These are the activations of a small neural network, seen along a few directions. Each row is one input.
Each table varies a few parts of the input and shows all the possible inputs, shuffled.
Descriptions start from the smaller parts, as in this example, which fits no table here: one of 4 places along a line, together with either a single point or one of 9 places around a ring or (one of 3 separate values, together with one of 8 places around a ring).
Shared parts are said once, and a part with two or three values counts as separate values.
(in the rows, 128 means zero)

Other details of the inputs vary at random and push rows far along two fixed directions, the same in every table; ignore that.

Rows:
row 1: [125  94 113 106 112 183 160 135 138 140 181 143 130 116  97 120]
row 2: [109 152 111 103 111 126 120 143 132 109 170 115 135  89  77 121]
row 3: [157  57 133 128 131 192 161 114 141 149 134 164 104 165 155 141]
row 4: [109 140 130 113 118 119 120 128 132 115 143 127 130 105  98 126]
row 5: [138 100 119 125 133 151 139 121 140 127 137 141 137 141 137 150]
row 6: [121 131 136 134 124 126 131 116 136 126 125 127 130 123 126 131]
row 7: [139 100 121 133 134 159 124 125 138 132 142 149 136 145 144 145]
row 8: [130 194 127 141 120  81 106 137 109 121 122 100 140  97 101 108]
row 9: [147 126 129 144 142 100 123 109 114 131  70 123 103 166 167 131]
row 10: [108 103 123 111 122 175 133 134 151 123 188 148 150 110 108 148]
row 11: [149 108 154 157 134 114 123 119 119 153  38 153 106 176 190 106]
row 12: [125  61 112  99 130 201 134 122 160 122 177 160 127 141 131 151]
row 13: [110 183 129 127 125  71 118 136 109 116 117  95 128 103 105 116]
row 14: [121 123 134 112 114 155 155 144 134 130 183 135 131 100  92 120]
row 15: [143 159 143 165 151  77 115 122 104 140  73 116 131 154 167 131]
row 16: [163 119 140 153 158  93 116 105 112 135  46 134 112 182 180 130]
row 17: [152 119 153 154 159  88 118 100 114 134  43 139 115 179 181 132]
row 18: [154  89 128 135 152 129 132 102 125 132  79 141 111 179 184 147]
row 19: [119 185 138 126 133  69 105 138 106 115 117 108 146  98  99 112]
row 20: [112  67 120 105 117 197 158 106 164 123 173 150 125 131 138 161]
row 21: [119 182 133 149 128  85 115 132 113 131 116  94 131 113 124 116]
row 22: [134 164 140 148 151  70 110 126 103 131  79 106 124 144 152 120]
row 23: [132  57 136 119 143 180 130 104 154 132 127 169 119 166 162 153]
row 24: [ 93 161 121 103 112 112 127 144 134 107 171 106 139  79  68 119]
row 25: [109 100 118 102 122 168 153 128 148 117 183 139 147 111 117 159]
row 26: [117 139 114 122 113 151 119 137 140 122 175 122 137 101  99 125]
row 27: [130 140 118 132 124 122 131 122 127 125 129 112 127 122 131 132]
row 28: [120 182 145 137 113  87 116 165 108 123 112 106 131  97 108  93]
row 29: [167  88 147 150 134 148 136 123 123 146  83 146  99 171 176 129]
row 30: [115 145 129 121 127 119 133 136 131 119 151 123 152 105 104 137]
row 31: [134 193 126 138 129  75 108 146 103 122 124 106 153 100 102 117]
row 32: [118 149 133 123 126 118 124 133 126 121 146 130 153 105 107 136]
row 33: [114 122 125 108 133 127 136 126 132 115 145 125 134 118 122 140]
row 34: [123 150 110 118 124 118 134 142 123 119 160 109 149 101 106 139]
row 35: [141 169 133 154 137  77  95 128 105 131  79 113 115 141 136 107]
row 36: [122 170 134 145 136  76 111 129 109 130  92 100 116 133 134 116]
row 37: [125 103 137 127 123 156 131 106 146 129 132 148 128 133 138 142]
row 38: [125  92 132 117 118 168 158 123 136 144 155 153 127 130 117 120]
row 39: [140  90 145 147 142 134 114  99 134 140  77 154 103 177 173 136]
row 40: [129 187 116 144 133  78 114 151 103 126 132  91 147 106 114 120]
row 41: [149  90 131 140 142 133 128 100 132 132  75 145 100 179 170 138]
row 42: [119 129 121 111 105 154 134 165 132 121 161 120 128  95 100 112]
row 43: [106 165 110 107 100 127 127 173 125 125 163 108 141  72  75  92]
row 44: [113 150 132 134 118 128 114 130 134 126 150 122 137 103 107 122]
row 45: [145 137 156 146 126 112 129 139 115 135  99 128 115 135 143 114]
row 46: [133  98 113 119 141 150 132 124 136 126 137 130 120 148 149 142]
row 47: [102 133 100 102 115 148 132 145 140 115 187 108 125 101  93 131]
row 48: [124  57 110  99 112 209 161 127 154 145 164 163 123 137 124 125]
row 49: [131 149 118 143 128 117 122 128 124 132 126 105 124 129 136 126]
row 50: [138 106 124 116 137 140 124 119 132 122 125 143 128 141 137 138]
row 51: [125 148 138 135 120 105 132 135 113 146 104 131 131 123 121  92]
row 52: [133 101 120 127 124 158 138 113 146 127 136 136 124 138 135 140]
Each input here is: one of 2 separate values, together with either one of 6 places around a ring or (one of 4 separate values, together with one of 5 places along a line).
Q: Changing only the choice among 2 separate values turns row 22 into row 46. The same change can be made to row 36. Which row results?
A: row 47
Q: Changing only the choice among 2 separate values turns row 11 into row 43. The same change can be made to row 13. Which row results?
A: row 9
Q: Change only the choice among 4 separate values in row 6. List by row number the other rows that result.
A: row 17, row 24, row 30

Rows:
row 53: [ 81  94 136  71  98 180 162 152 161 115 203 159 153  70  68 128]
row 54: [132 126 128 156 168  83 112  56 135 113  81 120 134 175 176 186]
row 55: [137 207 138 137 130  57 139 175  79 130 126  88 158  94 106 107]
row 56: [165  41 107 124 139 215 150 124 146 142 161 178 130 171 160 161]
row 57: [110 208 151 146 106  66 117 131 104 135 113 117 146  78  76  86]
row 58: [153  39 131 116 136 213 140 114 158 144 155 193 141 163 148 150]
row 59: [179 145 151 204 149  89 108 125  98 162  37 129 110 184 212 129]
row 60: [179 144 137 193 148  88 106 120 102 151  20 104  91 192 219 118]
row 61: [124 136 124 107 118 120 106 140 127 116 127 130 114 112  91  96]
row 62: [116  39 141 113 111 215 132 110 177 128 132 169  88 157 157 140]
row 63: [147 140 170 147 142  92 137 132 101 143  78 143 148 145 157 117]
row 64: [138  65 129 119 142 143 155 115 130 142  71 144  83 186 183 129]
row 65: [ 84  79  90  83  90 217 143 150 175 113 220 125 108 100  97 133]
row 66: [121 172  93 107 119  99 107 159 110 117 144  93 119 102  80  87]
row 67: [ 84 148 107 111 138 122  92 111 153  86 182 100 150  98 121 189]
row 68: [183 142 134 184 147  87 134  97  92 160  35 109  97 191 196 114]
row 69: [108 189 145 145 111 112 108 165 123 127 167 113 163  70  88 107]
row 70: [129 218 151 159 124  65 122 138  94 142 133 104 163  80  84  93]
row 71: [131  59 158 115 136 148 147 107 138 134  71 167  87 172 170 128]
row 72: [ 85 103 120  82  89 186 154 125 160 117 209 138 119  82  61 118]
row 73: [145  80 113 126 181 131  97  69 148 104  92 145 134 196 185 199]
row 74: [ 71  90 100  52 139 170 148 113 175  71 239 128 162  94  95 206]
row 75: [105 213 110 127 106  67 125 147 100 128 143  70 120  82  67  80]
row 76: [123 142 134 119 117 122 106 142 127 126 133 148 149 108  87 102]
row 77: [119 170 105 106 118 102 153 174 107 117 162  81 137  82  91 112]
row 78: [161  40  88 108 135 217 150 121 149 135 154 156 108 170 162 150]
row 79: [129 142 166 165 124 109  99 124 127 141  65 145 121 136 155 109]
row 80: [144 212 127 165 124  69 134 147  90 145 134  89 153  93  94 108]
Q: Describe the family of inputs behind these rows.
A: one of 4 separate values, together with either a single point or one of 6 places around a ring
Q: Changing only the choice among 4 separate values turns row 73 into row 54. The same change can be made to row 61. Which row results?
A: row 72
Q: Which other rows agree with row 64 in the choice among 4 separate values? List them by row number.
A: row 53, row 55, row 63, row 71, row 74, row 77
Q: Which other rows agree with row 79 in the choice among 4 separate values? List them by row number.
A: row 59, row 60, row 62, row 65, row 67, row 69

Rows:
row 81: [122 195 157 160 103  93 103 144 116 144 109 109 121  96 105  83]
row 82: [133  88 100 126 121 184 164 118 146 134 176 123 121 138 139 155]
row 83: [102 167 122 129 106 114 153 156 115 125 174  92 138  81 103 116]
row 84: [129  68  95  95 139 173 148 117 141 114 162 133 107 145 132 148]
row 85: [106 159 131 115 113 109 142 158 107 121 177 131 178  68  61 107]
row 86: [164 104 119 160 157 104  86 103 114 131  30 130  86 203 206 126]
row 87: [145  87 105 103 138 179 148 121 145 124 183 146 153 135 125 167]
row 88: [127 181 148 147 112  91 142 137 107 149 114 108 126 105 108  93]
row 89: [168 122 131 191 146 118  99  98 120 153  48 123  96 196 215 135]
row 90: [106 165 115  87 120 102 141 167 121 110 158  90 126  85  77 113]
row 91: [144  95 152 137 130 133 107 116 132 138  50 159  89 171 161 105]
row 92: [137 189 143 134 142  68 128 154  96 125 118 106 164 102 114 121]
row 93: [137  90 105 112 133 189 115 128 160 120 183 154 151 135 131 166]
row 94: [122  82 148 119 128 183 123 124 156 137 159 188 139 129 126 136]
row 95: [131 174 141 131 127  55 123 140  91 132  63 111 114 123 112  79]
row 96: [ 75  80 136 100 133 152 126  67 179  89 145 145 139 137 133 201]
Q: Describe the family of inputs behind these rows.
A: either a single point or (one of 3 separate values, together with one of 5 places along a line)
Q: A walk changes only the place on the line of 5. It starts at row 94 and steps to row 85. List the rest of the walk in order.
A: row 92, row 87, row 93
Q: Change only the choice among 3 separate values in row 90. List by row number the other rows that result.
A: row 83, row 92

Rows:
row 97: [140 103 138 149 131 141 120 110 130 151  83 151 107 168 170 115]
row 98: [136 179 141 146 126  68 125 146  95 139  82 108 136 114 126  97]
row 99: [136 105 126 127 146 115 121 100 134 121  89 128 107 169 177 152]
row 100: [116 191 132 142 129  76 114 123 117 118 135  97 152 102 110 134]
row 101: [116 172 134 140 123  96 127 159 107 137 120 105 137 104 114  97]
row 102: [135  86 119 117 147 144 121 115 141 117 112 145 119 164 160 156]
row 103: [147  89 128 129 151 144 114 111 134 129 105 155 130 165 167 156]
row 104: [105 166 121 126 127  94 124 120 126 111 143  97 134 107 113 142]
row 105: [144  84 148 139 141 142 134  97 130 140  82 162 106 169 149 123]
row 106: [101 118 113  89  89 196 133 153 160 114 226 129 128  75  69 122]
row 107: [121 171 127 135 118  95 116 137 113 130 112 115 134 103  96  95]
row 108: [167  96 107 139 138 155 148 119 121 149 121 130 113 167 158 132]
row 109: [132 185 142 145 113  88 119 166 104 126 121  98 129  98 110  99]
row 110: [119  79 135  99 123 175 164 132 143 128 164 154 128 121 110 135]
row 111: [103  95 108  97 118 190 140 131 164 109 226 148 163  94  90 165]
Q: Describe the family of inputs behind these rows.
A: either a single point or one of 6 places around a ring or (one of 2 separate values, together with one of 4 places along a line)
Q: Change only the choice among 2 separate values in row 105. List by row number the other rows that result.
A: row 110
Q: A walk changes only the place on the line of 4. It starts at row 110 and steps to row 98. List the rest of the walk in order.
A: row 101, row 109

Rows:
row 112: [139 154 148 154 148  66  94 106 109 125  45 121 110 159 161 121]
row 113: [ 96  54 119  85 118 202 141 111 177 111 181 158 121 128 125 162]
row 114: [158  97 117 144 150 139 126 109 127 134  96 131 109 178 181 153]
row 115: [142 171 132 151 144  57 109 119 100 129  64 100 113 147 149 116]
row 116: [167  94 122 158 159 124 119  96 122 139  60 134 103 200 207 153]
row 117: [122  47 145 115 138 184 137  88 164 127 125 184 129 164 163 167]
row 118: [172 159 168 184 119  83 127 141  83 176  23 135  98 155 159  53]
row 119: [138 183 143 143  96 103 133 180  94 153 119 113 121  89  82  51]
row 120: [126 172 108 122 128 114 128 152 118 117 185 101 164  86  89 136]
row 121: [168 151 166 175 117  97 134 151  88 174  40 135  99 151 156  60]
row 122: [153  89 127 143 147 153 140 109 134 137 121 146 133 166 175 164]
row 123: [ 77 178 118  96 107 108 112 146 137  99 188 100 147  60  54 116]
row 124: [115 184  98 121 122 102 117 150 119 113 174  83 144  87  87 126]
row 125: [138  64 163 142 147 152 130  82 147 137  77 180 121 183 190 160]
row 126: [117  94 104 104 121 193 153 130 156 122 219 138 154 107 105 164]
row 127: [109 173 115 115 122  93 127 147 117 113 148  89 131  93  94 118]
row 128: [ 99  23 113  79 120 233 147 101 188 112 187 175 118 144 134 172]
row 129: [151  75 122 136 148 169 142 107 140 138 130 154 134 169 173 166]
row 130: [111 162  97 112 120 125 127 153 128 111 187  90 142  88  91 135]
row 131: [111  63 101  84 120 202 157 123 162 113 194 142 120 125 114 157]
row 132: [102 156 103 100 120 115 127 146 128 107 171  99 136  90  84 125]
row 133: [108 170 145 123 128  86 108 130 124 111 133 124 154  95  95 125]
row 134: [135 174 167 165 146  52  98 104 105 131  50 131 138 142 149 120]
row 135: [119 184 132 123  86 118 138 191 104 144 157 111 134  63  56  53]
Q: Changing only one part turns row 124 into row 116. The same change can be made to row 115. Which row results?
A: row 132
Q: Describe the family of inputs behind these rows.
A: one of 4 separate values, together with either a single point or one of 5 places along a line
Q: Change only the choice among 4 separate values in row 117. List by row number the other rows that result.
A: row 125, row 133, row 134
Q: Change only the choice among 4 separate values in row 120. List by row number the other rows that result.
A: row 122, row 126, row 129
